These are the activations of a small neural network, seen along a few directions. Each row is one input.
In each table, some parts of the input vary, and every possible input appears once, in random order.
A made-up example of a description, with smaller parts first: one of 3 separate values, together with either a single point or one of 9 places along a line or (one of 4 places along a line, together with one of 8 places around a ring).
Shared parts are said once, and a part with two or three values counts as separate values.

Other details of the inputs vary at random and push rows far along two fixed directions, the same in every table; ignore that.

Table:
R1:  373  -12 -128  341 -291 -663 -468  -19   42   57  114   30
R2: -266   66  468  496  179 -237 -433  322  317  108 -165   49
R3:  28  48  36  85 -35 -49 -48  -6 117  -2 -26  82
R4:  167  -44  -55  110 -106 -100  -79 -106   70  -64   57  122
R5: -201  -17  -75 -341  108  413  389 -101  -34   -1  -27   24
R6: -123   39  165  157  -11  -53 -129  282  102 -100   -2   12
R7:  193 -132 -218 -133 -139  280  254 -159 -184 -206   57  -10
R8: -277  108  201   30   85  162  -52  100   92   79   56   27
R9: -123  -78  -22 -269   75  420  426  -95  -80  -99 -140    9
R10:  225  -84 -242 -196  -69  -35  129 -183 -137   83  -17  -72
R11: -508  114  523  257  301   40 -188  466  245  118 -268  -15
R12:  -84  -83 -103 -395  268  258  361 -116 -232  125 -101 -113
R13:  -22    6 -129 -451  168  199  294 -166 -166   68 -104 -129
R14:  -24  -34 -106 -447  222  236  303 -180 -167  101 -117 -149
R15:  153  -82 -224 -220 -140  287  279  -57 -152 -240   97  -11
R16: -280  110  379  318  149  -49 -257  363  200   57 -165  -11
R17:  214   97  -63  436 -314 -463 -429   13  155  -56  237  107
R18: -15  17  89 157 -34  -2 -34  42  78 -53 -63  31
R19: -750  233  692  129  722  -60 -214  558  257  509 -439 -169
R20: -347  117  362  150  419 -172 -208  297  110  339 -225 -139
R21:  -52  -28  -49 -233   30  255  308 -113    0  -40  -74   70
R22:  394  -63 -212  254 -371 -239 -210   -5  -41 -273  256   39
R23:   15  -89 -120 -322   97  416  402 -219  -54  -22  -71   28
R24:  -58  -34 -117 -445  159  270  366 -104 -134  163 -182 -107
R25:  401  -17 -369   28 -316 -418  -44 -194 -245 -103  208  -18
R26: -436  -48  302 -191  413  488  199  286   87   46 -209  -58
R27:  246   73  -33  475 -381 -438 -498  -30   76  -92  364  108
R28:   37   77   59  183  -70 -459 -297  132   97  156  -74  -20
R29:  325 -120 -251   16 -257   66  141 -252 -117 -212  101   40
R30:  -53  -72 -166 -322   85  440  378 -206  -72   -3   31   -1
R31: -347  112  261   59   88  100  -78  156  119   77   37   45
R32:  138  -98 -234 -201 -185  270  195 -283 -176 -142  270   80
R33:  512  -66 -383  -37 -313 -392 -139 -312 -194 -129  219   -9
R34:  263 -111 -139  153 -247  -49  -72  -69  -92 -229  132   57
R35:   99  -31 -107   90 -112  -56  -85 -103   45  -45  157   91
R36:  180  125    8  278 -176 -665 -462   60   68   22   76  -21
Each input here is: one of 4 places along a line, together with either one of 3 separate values or one of 6 places along a line.
Q: Changing only the place on the line of 4 turns R28 into R1. The same change can be made to R9. Which row results?
A: R2
Q: Which other rows does R8 become when the place on the line of 6 takes its other values? List them by row number.
A: R3, R15, R16, R17, R18
Q: A walk changes only the place on the line of 6. It starts at R26 and steps to R34. List the rest of the walk in order.
A: R2, R4, R35, R32
Q: A walk changes only the place on the line of 4. It starts at R33 and steps to R14. List the rest of the walk in order.
A: R13, R36

Table:
R37:  323 -274 -358 -426 -104  662  608 -462 -211 -388    3   79
R38:  267  138  -19  267  -70 -788 -659  -64   80  332  138  -32
R39:  164   49  -16  403 -360 -208 -272   63  262 -100  106  187
R40: -655   58  431  -85  429  517   29  457  131  186 -117 -110
R41: -582   27  272 -390  352  735  588  -81    2   70 -235   35
R42: -206   74  113  119   22  120   91   42  -95  -94   89   44
R43: -359   91  502  414  186   66 -197  217  346   92 -266  101
R44:  737 -227 -597  -15 -632 -104  -43 -249 -155 -496  480  113
R45:  658 -257 -708 -269 -570  341  400 -589 -615 -547  521   -6
R46: -840  224  640   39  450  301    6  456  427  324 -304   62
R47:  225 -215 -341 -399 -133  548  461 -224  -47 -273   44  102
R48:   32  125  -37  361 -317 -296 -251  180   65 -107  302  123
R49:  244   12   -7  510  -57 -782 -424  109    5  269 -167 -116
R50: -356  104  -22 -734  511  245  358 -318  -30  414 -156 -109
R51:  297   42  -19  423  -25 -745 -572   34   27  337   91 -101
R52: -114 -126 -111 -595  362  199  571   -7 -295  133 -431 -163
R53:  -60  242  200   -4  109 -591 -311  362   37  131 -276 -261
R54:  225  -88   76  381 -152 -220 -383   74   65 -282  177   50
Q: What is each input in this table made of?
A: either one of 6 places along a line or (one of 2 separate values, together with one of 6 places around a ring)

Table:
R55:  646 -118 -657 -453 -546  -15  353 -611 -354 -236  129   65
R56: -125   63  210  322  156 -374 -210  258   64  138  -73  -81
R57: -137   45  149  116  177 -355 -296  219  290  302  -22  -16
R58: -504   41   74 -398  292  616  388  -85   54  -65  -45   92
R59:  650 -165 -620 -405 -450 -172  139 -555 -252 -218  326   35
R60: -166  110  190  284   91 -367 -178  268  151  178 -208  -23
R61: -369 -141  202  -64  300  706  386  -15  104  162 -252   97
R62: -361   -9  244 -363  428  328  367   19 -148  103 -283 -150
R63: -329  205  331  282  -63 -163 -321  356  167  194  272   77
R64: -240  -32  156  -80  267 -149 -107  151  199  308  -94  -27
R65:  442   42 -288  540 -688 -690 -594 -193  115 -389  553  273
R66:  -91 -207  -88 -322   55  553  561   -2 -165 -332 -225  -97
R67: -375   43  211 -392  344  324  385   12  -71  132 -408  -93
R68: -385  -44  100 -324  347  319  461   73  -72  193 -374  -75
R69:  112 -235 -391 -570   56  414  746 -339 -452 -110   -6  -98
R70:  -78  114  192  380  247 -397 -528  261  216  313   -8  -60
R71:  258  -80 -170  -78 -152  -87  -28 -223 -313  -84  128 -111
R72: -141  297  353  281  107 -470 -454  278  351  279 -250   -1
R73: -388  -45   93 -414  351  354  405   71   48  299 -370  -53
R74: -408  -69  365 -193  296  687  296  -87  149  140 -227   43
R75:  678 -202 -495  -58 -410   59  153  -73 -286 -516  224  168
R76: -256  -62   75 -507  439  488  259 -131 -141  184 -201 -138
R77: -137  175  286  472  201 -505 -347  349  151  197  -89  -79
R78:   47 -182 -113 -251  -55  407  381 -387  -67 -299  179  174
R79:  279   12 -202  203 -299 -503 -226   -5  100   73   47   59
R80: -125   41  189  311  158 -272 -320  245   15  205  -10 -134
R81: -361  347  322  535  -31 -266 -575  401  350   99  128   51
R82: -314  299  341  476   84 -332 -539  296  449   21  114  156
R83: -303    8 -224 -492  -43  735  527 -201 -214 -123  103    1
R84: -157   78  439  425   41  -38 -355   94  364  124  -40   98
R85:  347  -37 -195  430 -289    7  -77 -165   97  -57  152  183
R86: -106  230  342  388  189 -394 -530  263   90  191  -51 -140
R87: -208   70  401  379  129 -153 -316  103  366  -64   99  166
R88: -153  186  293  131   88 -340 -317  208  281  228 -236   -7
R89: -302  -47   -4 -385  288  364  546  -27 -156  148 -349  -66
R90: -143 -212   65 -346  247  619  404  208 -185 -194 -229   85
R91:  464 -210 -452  -31 -457   74  293 -211 -285 -569   93    4
R92:  667 -115 -380  385 -670 -435 -252 -489  -35 -512  573  305
R93: -133  257  391  403  203 -494 -418  289  148  138 -123  -93
R94: -118   28  276  433   17 -216 -260  420  214 -206 -178  -50
R95:  619 -130 -718 -356 -338 -121  266 -447 -198  -94  331   37
R96: -215  -63  195  246  127  357   92   25  164  129 -151  145
R97:    1  -54  264  359   34 -176 -362  502  128 -160  -91  126
R98: -161 -154   93 -357  157  660  391  198  -26 -129 -235 -195
R99:  303 -126 -383 -189 -160 -185   65 -261  -94   43  171   36
R100: -302   40  114 -455  291  374  470  -85 -154   91 -387  -83
R101:   10  110  341  518  -36 -271 -519  582  367  -64  -96 -145
R102: -301  -95   39 -366  391  377  526  -19 -227  119 -229 -130
R103: -310  -10  159 -432  398  388  455  -67 -225   66 -270 -146
R104:  714 -330 -629 -323 -608  286  384 -297 -327 -558  252  -98
R105: -299 -110   22 -361  385  468  397  -24 -267  187 -168 -187
R106: -173 -217 -178 -586  393  586  489 -202 -244  184 -112 -120
R107: -268  -19   61 -608  377  382  329 -127  -11  202 -209  -82
R108: -313  -62  247 -230  232  718  372 -170   77   93 -190   65
R109:  158  -24 -362 -240 -265  193  221 -344  -64 -314  343  147
R110: -627   84  150 -288  216  634  262   99   23   53  -51  -27
R111:  132   23 -149  121 -498 -177 -128  -38 -124  -77  507  146
R112: -282  -49  -28 -471  275  392  484  -40  -43  247 -337  -38
R113: -114  240  308  196  202 -477 -519  228  360  283  -73  -19
R114: -387  232  263  347  -30 -107 -404  310  257   60  134   31
R115: -428  143  247  -13   13  199   26  208    6  170  178   71
R116:  701 -129 -459   99 -490 -490 -360 -403 -227 -203  383   21
R117: -101   90  266  172  225 -255 -460  152  150  213  -46  -83
R118:  689  -23 -385  231 -538 -628 -213 -299 -273 -315  336    0
R119: -155  215  251  354  111 -481 -376  346  351  342 -215   14
R120:  833 -184 -609  360 -630 -735 -491 -343 -200 -190  506   75
R121:  528  -46 -471 -266 -182    4   55 -415 -270 -114  232  -51
R122:  350  -39 -471 -223 -230  -26  403 -257 -253 -101   12    0
R123:  606  -56 -574 -283 -498 -127  317 -488 -369 -314  135   18
R124:  -92  109  295  519   33 -269 -319  466  254 -188 -182  -51
R125: -112  149  241  457  188 -405 -460  319   94  251  -18 -128
R126: -306  317  393  460  -59 -317 -481  442  255  235  262  106
R127:  -20   -1  289  330  -36 -130 -358  495  288  -96  -98 -142
R128: -107   10  272  557   28  -24 -274  159  319  140  -61  146
R129:  252  -68 -176  232  -95 -385 -360  -27   -2   91  193  -35
R130: -189  179  445  547  134 -301 -471  192  451  -25  103  186
R131: -376   41  202 -485  346  360  326    9   54  237 -407  -73
R132:  645    4 -600 -277 -489 -133  333 -495 -363 -300  132   17
R133:  545  -79 -519 -373 -337 -148  102 -450 -159 -141  270   13
R134:  177 -192 -305 -192  -62  127  244 -217 -370  -20  112 -116
R135:  281  -16 -192  -51 -132  -91  -44 -194 -278  -86  156 -130
R136: -362   -9  224 -341  420  405  233   10 -196  174 -230 -198
R137: -126 -164  225   28  156  213   -5  387   -6 -161 -187  105
R138:  903  -12 -416  578 -868 -534 -437 -458   38 -334  527  232
Q: Changing only one part turns R81 into R110. The same change can be made to R70. Which row results?
A: R120
Q: Changing only one part turns R117 into R116. The same change can be made to R80. Which row results?
A: R134
Q: Changing only one part turns R86 into R136. The same change can be made to R93. Which row results?
A: R103
Q: What is each input in this table made of?
A: one of 4 places along a line, together with either one of 3 separate values or one of 6 places along a line or (one of 2 separate values, together with one of 6 places around a ring)
Q: Which other rows does R67 become when the place on the ring of 6 takes its other values? List them by row number.
A: R59, R62, R71, R116, R131
Q: Which other rows does R101 become when the place on the line of 4 takes its other values? List them by row number.
A: R98, R104, R127
